Each row below holds a small network's activations on one input, seen along a few directions.
In each table, some parts of the input vary, and every possible input appears once, in random order.
Descriptions start from the smaller parts, as in this example, which fits no table here: one of 4 places along a line, together with either a single point or one of 11 places along a line or (one of 3 separate values, together with one of 5 places around a ring).
Shared parts are said once, and a part with two or three values counts as separate values.

Other details of the inputs vary at random and push rows far along two fixed directions, the same in every table; ignore that.
To show where, the next rows are all for the same input, with only those details redrawn:
[  2  26   9  -7 -10 -11  19  -5  45  38  -4 -12]
[-17  36  30  -4  -8  -4  35   6  64  55 -14 -22]
[ 26 -30  -3  17   3  12 -35  18  -9 -54  -4   0]
[ 68  -9 -65 -18 -18 -35 -40 -48 -25 -25  26  21]
[ 47  21 -48 -29 -25 -43  -5 -52  10  30  20   9]
[ 26  -6 -13  -2  -6  -7 -17  -7   5 -14   0  -1]
[-32  39  51   4  -3   7  42  23  75  58 -20 -33]
[15 -3  0  3 -5 -1 -9  3 17 -8 -5 -4]

Table:
row 1: [-60  -8  21   7  34  17  83  29  49  90   1 -28]
row 2: [ 14   6 -50 -13 -17  -8 -25 -30 -48 -12  15  20]
row 3: [ 22  38 -26 -22 -28 -52  14 -39 -17  41   4  14]
row 4: [ 50   8 -51 -36 -10 -33 -33 -76 -13   9  34  29]
row 5: [  3  13   3 -10   6   5   1 -25   5   0   1  11]
row 6: [-21  14   3  10   2  15   5  -5  12   5  -9 -14]
row 7: [-35   8  55  22  13  33  25  52  34 -13 -35 -32]
row 8: [ -8 -28  -2  -1  25   0  62  27  19  45  14 -11]
row 9: [  5 -14 -30 -34  26 -22  54 -35  10  75  37  16]
row 10: [ -6 -45  11  13  11  20 -52  19 -69 -92   1  25]
row 11: [-30 -16  36  20   1  15  -8  56 -23 -50 -18  -8]
row 12: [ -6  32  17  -6  -9  -8  25   1  50  44  -5 -19]
row 13: [-71  -3  54  32   4  35   6  54  -3 -16 -28 -18]
row 14: [-21 -17  13  33   4  19 -27  21 -42 -38 -15   2]
row 15: [ 13 -44   7  19  15  16 -60   9 -78 -87  -6  26]
row 16: [ 41  -7 -66 -10 -15 -21 -41 -59 -18  -6  22  23]
row 17: [ -5  31  -1 -28  -8  -5   9 -25 -11  25  11  18]
row 18: [-21 -41  45  40  18  57 -28  88 -40 -99 -24 -12]
What is each input in this table made of?
Answer: one of 3 separate values, together with either a single point or one of 5 places along a line
The inputs of row 17 and row 2 match in every part but the choice among 3 separate values. If row 10 is changed in the same way as row 17 into row 2, which row does it become?
Answer: row 13
Which other rows does row 7 become when the choice among 3 separate values takes its other values? List them by row number.
Answer: row 5, row 6
Which other rows does row 7 become when the place on the line of 5 takes its other values? List them by row number.
Answer: row 3, row 11, row 12, row 18
